These are the activations of a small neural network, seen along a few directions. Each row is one input.
Each table varies a few parts of the input and shows all the possible inputs, shuffled.
Descriptions start from the smaller parts, as in this example, which fits no table here: line(6) and (point or line(9) or (values(3) and ring(5))).
Shared parts are said once, and a part with two or three values counts as separate values.
In the rows, 128 means zero.

Other details of the inputs shift rows strongly along two fixed directions, in all tables alike. That doesn't count.
To show where, the next rows are all for the same input, with only those details redrawn:
[134 145 148 143 117 145 151 125 137 154 117 145 129 160 126]
[202  62  87 146 174  52  80  74 137  97 173  85  91 100 194]
[152  90 140 116 103  37 104  44 134 125 138  97 150 172 163]

A family of inputs:
x1: [134 145 148 143 117 145 151 125 137 154 117 145 129 160 126]
x2: [ 94 134 160 114 132 129 125 170 156 146  97 138 159 126 128]
x3: [165 128  77 147 200 167  97 168 155 134 148 131 103  75 170]
x4: [ 90  95 122  58  98  26  94  77  90  82 130  89 167 119 145]
x5: [105 156 120 100 109 162 156 114  97 119 146 135 135 135  92]
x6: [132  67 171 113 105  14 108  77 138 109 121  92 147 151 152]
x7: [134 132 135 135 108 155 170 109 119 142 134 140 145 134  87]
x8: [ 93 174  98  88 110 157 137 125  89 126 126 141 149 128 119]
x9: [156 131  64 167 159 162  78 162 125 112 159 127  56  80 122]
x10: [ 84 132 151  97 111 138 159 147 101 104 129 129 132 113  81]
x11: [ 75 144 140 102 125 146 111 171 131 118  94 124 172 121 126]
x12: [ 96 167 109 105 123 169 108 138 127 134 112 129 176 142 137]
x13: [135 107  96 164 161 139  82 195 129  96 141 121  52  58 111]
x14: [163  80 114 161 181 146 149 173 126  98 152 123  81  41 107]
What do these inputs look like to the network?
> values(2) and (point or ring(6))
Which other rows does x2 become when the ring(6) part takes its other values? List them by row number.
> x4, x6, x10, x11, x14
Which other rows does x11 become when the values(2) part takes its other values? List them by row number.
> x12

A family of inputs:
x15: [168 111 116 159 174 135 129 145 135 122 147 130  80  99 156]
x16: [112 150 129 117 118 150 122 133 124 128 121 129 144 142 125]
x17: [111 140 138 121 118 133 130 143 131 138 109 138 144 128 125]
x18: [154 108 102 132 170 140 131 150 122 110 155 123  93  77 135]
x19: [138 143 149 142 115 129 143 128 129 143 119 142 116 154 121]
x20: [144  81 150 114 101  37 107  42 138 124 139  96 170 167 147]
x21: [128 147 135 135 117 140 138 126 138 148 121 140 123 158 139]
x22: [142 136 144 147 116 138 141 123 137 146 123 138 134 148 107]
x23: [109 138 134 124 122 134 133 144 125 135 111 134 146 135 124]
x24: [132 139 130 139 117 149 135 120 146 151 125 136 142 152 126]
x25: [117 141 128 115 117 139 145 131 115 138 123 138 143 131 120]
x26: [108 134 142 129 107 130 127 141 131 134 116 137 127 129 106]
x27: [134 134 137 139 121 146 142 120 141 152 118 137 141 147 124]
x28: [155  78  92 107 147  39  55  76 133  93 158  82 129 104 180]
x29: [124 104 122  81  95  42  91  47 114 116 145  94 170 160 149]
x30: [108 130 147 122 124 131 140 146 131 130 116 131 139 134 113]
x31: [112 134 140 130 106 142 134 135 120 124 121 129 128 136 107]
x32: [112 137 142 119 123 136 152 130 125 124 122 135 136 130 111]
x33: [110 132 151 119 120 129 138 145 137 133 115 135 138 126 115]
x34: [110 155 123 116 122 146 131 124 123 130 123 136 141 139 121]
x35: [113 131 149 120 119 141 144 139 126 123 120 128 139 133 115]
x36: [152 110  94 142 158 140 121 146 116 111 156 124  82  80 126]
x37: [144 123  88 139 175 144  98 157 130 113 144 120 101  90 149]
x38: [168 116 103 155 172 140 124 143 134 127 140 128  80 101 163]
x39: [110 139 134 128 110 137 142 126 119 125 123 136 125 133 102]
x40: [153 115  96 141 168 147 115 154 122 105 141 119 103  82 151]
x41: [113 145 129 121 120 139 145 128 119 129 116 137 143 131 122]
x42: [106 132 138 131 112 132 130 142 125 131 117 132 128 137 105]
The inputs of x30 and x37 match in every part but one. If x15 is changed in the same way as x30 into x37, which row does it become?
> x21
What do these inputs look like to the network?
> line(4) and (values(2) or line(5))
Which other rows does x42 become when the line(5) part takes its other values? List them by row number.
> x26, x31, x36, x39
Which other rows does x20 become when the line(4) part takes its other values? List them by row number.
> x22, x24, x27
Which other rows does x19 become when the values(2) part takes its other values? List them by row number.
> x22

A family of inputs:
x43: [154 107 123 145 148 121 125 130 134 122 139 122 110 110 135]
x44: [128 116 110 126 146 127 106 141 124 104 137 114 119 100 133]
x45: [151 113 117 145 143 122 122 127 131 123 139 123 100 116 141]
x46: [154 120 109 140 148 130 113 125 135 127 142 123 114 117 146]
x47: [122 138 144 127 123 139 146 131 134 140 120 138 134 142 124]
x48: [150 112 117 138 152 126 123 127 138 123 141 122 115 110 142]
x49: [107 141 133 117 115 139 135 137 123 130 119 136 141 126 111]
x50: [126 147 135 130 119 143 136 128 131 145 121 139 133 150 129]
x51: [124 142 138 131 122 142 143 130 130 141 116 138 138 145 130]
x52: [125 140 137 133 121 144 141 129 133 142 117 137 142 144 125]
x53: [103 139 133 116 117 137 129 144 126 133 117 134 143 127 113]
x54: [153 117 112 146 147 124 117 124 136 126 141 125 107 116 138]
x55: [126 134 150 135 119 134 148 134 130 139 118 138 129 142 118]
x56: [106 143 134 115 116 137 137 138 120 129 118 137 137 127 115]
x57: [152 120 113 143 148 122 119 125 132 125 140 126 103 118 143]
x58: [102 141 134 114 118 135 131 145 123 133 116 135 139 129 117]
x59: [108 143 131 114 116 142 143 132 113 127 125 134 135 132 111]
x60: [114  93 136  81  82  32 100  41 112 106 138  88 178 162 135]
x61: [153 110 116 148 142 124 120 126 134 124 141 122 105 114 137]
x62: [100 143 136 116 117 140 129 144 120 122 116 130 137 132 116]
What do these inputs look like to the network?
> values(2) and (line(4) or ring(6))
Which other rows agree with x43 in the values(2) part? List them by row number.
> x44, x46, x48, x49, x52, x53, x54, x60, x61
Which other rows does x62 become when the line(4) part takes its other values? List them by row number.
> x56, x58, x59

A family of inputs:
x63: [108 158 171 134 104 162 179 143 129 156 103 159 138 158  96]
x64: [ 73 170 141  99  94 170 156 155 107 134 109 150 153 133  80]
x65: [100  96 124  72  89  39  95  57 101  89 139  85 172 143 132]
x66: [ 67 166 152 108  99 165 139 171 123 139  93 148 156 139  94]
x67: [137  95 134 105  97  41 103  42 127 120 132  94 170 171 161]
x68: [198  82  63 162 198 109  78 126 136  99 169 102  69  64 186]
x69: [199  76  70 163 202 107  84 129 144 100 174 103  70  60 171]
x70: [110 156 165 134  98 165 171 147 133 161 106 156 140 160  94]
x71: [100  93 135  76  94  31  79  71 116  93 126  83 178 145 145]
x72: [104 175 152 133 101 172 149 144 136 166 102 158 140 173 113]
x73: [ 69 166 151 105 103 161 144 171 123 142  95 150 160 136  92]
x74: [160  77  65 129 204 107  78 153 121  67 165  90  86  35 172]
x75: [109 159 166 140  96 167 163 149 130 157 103 153 137 167  94]
x76: [139  89 142 105  95  38 102  43 137 122 138  95 168 166 147]
x77: [203  78  65 154 206 108  92 120 132  97 174 101  78  59 188]
x78: [107 173 155 125 109 174 164 140 132 164 106 158 149 169 114]
x79: [161  84  53 130 190 108  70 142 110  69 176  93  70  35 157]
x80: [136  83 148 112  87  30  98  51 130 121 135  94 153 170 145]
x81: [198  89  65 156 203 111  78 127 135  95 174 100  67  71 190]
x82: [109 161 162 134 107 173 167 139 137 160 107 155 152 162  98]
x83: [133 157  69 157 201 239 137 240 114 112 146 157  56  28 105]
x84: [169 141  95 192 207 241 160 229 136 130 143 158  44  56 122]
x85: [138  92 142 111  93  38  94  44 135 117 136  91 165 172 147]
x86: [140  80 151 104  95  32 112  46 126 119 139  93 162 166 146]
x87: [136  88 142 108  97  40 103  42 135 116 136  91 168 170 149]
x88: [105 158 169 138 102 163 177 145 130 152 101 156 135 162  97]
x89: [101  89 138  70  99  30  91  67 115  96 130  85 184 139 147]
x90: [171 158  81 191 207 246 144 225 136 135 138 162  53  60 135]
x91: [170 143  93 193 205 234 153 232 139 139 142 164  43  54 118]
x92: [ 71 165 152 101 103 165 151 168 122 138  96 149 162 133  94]
x93: [ 72 173 141 104  93 172 147 157 105 130 107 147 150 140  81]
x94: [105 175 151 129 105 168 155 144 136 169 103 160 144 170 111]
x95: [108 170 149 135 102 168 158 143 134 169 100 161 149 164 107]
x96: [108 159 169 134 100 160 176 145 133 157 102 160 135 157  95]
x97: [105 173 153 129 107 175 162 141 133 160 104 155 146 173 115]
x98: [107 162 169 140  98 161 168 147 130 153 100 156 132 164  95]
x99: [138  99 135  95  98  36  98  42 132 125 138  96 166 173 164]
x100: [ 73 169 143  98  98 172 159 153 104 133 110 149 156 134  82]
x101: [106 164 159 142  99 171 153 143 142 162 103 155 143 166  97]
x102: [197  72  80 163 200  94  96 132 136  95 171 106  57  56 170]
x103: [140  95 134 101  94  36 102  41 130 125 134  97 171 166 159]
x104: [196  72  81 166 196  97  90 131 136  92 170 103  52  59 172]
What do these inputs look like to the network?
> ring(6) and (values(2) or line(5))
The inputs of x69 and x85 match in every part but the ring(6) part. If x83 is changed in the same way as x69 into x85, which row does it become?
> x93
The inputs of x72 and x99 match in every part but the ring(6) part. If x80 is changed in the same way as x72 into x99, which row does it become?
> x70
Which other rows does x83 become when the values(2) part takes its other values? List them by row number.
> x73
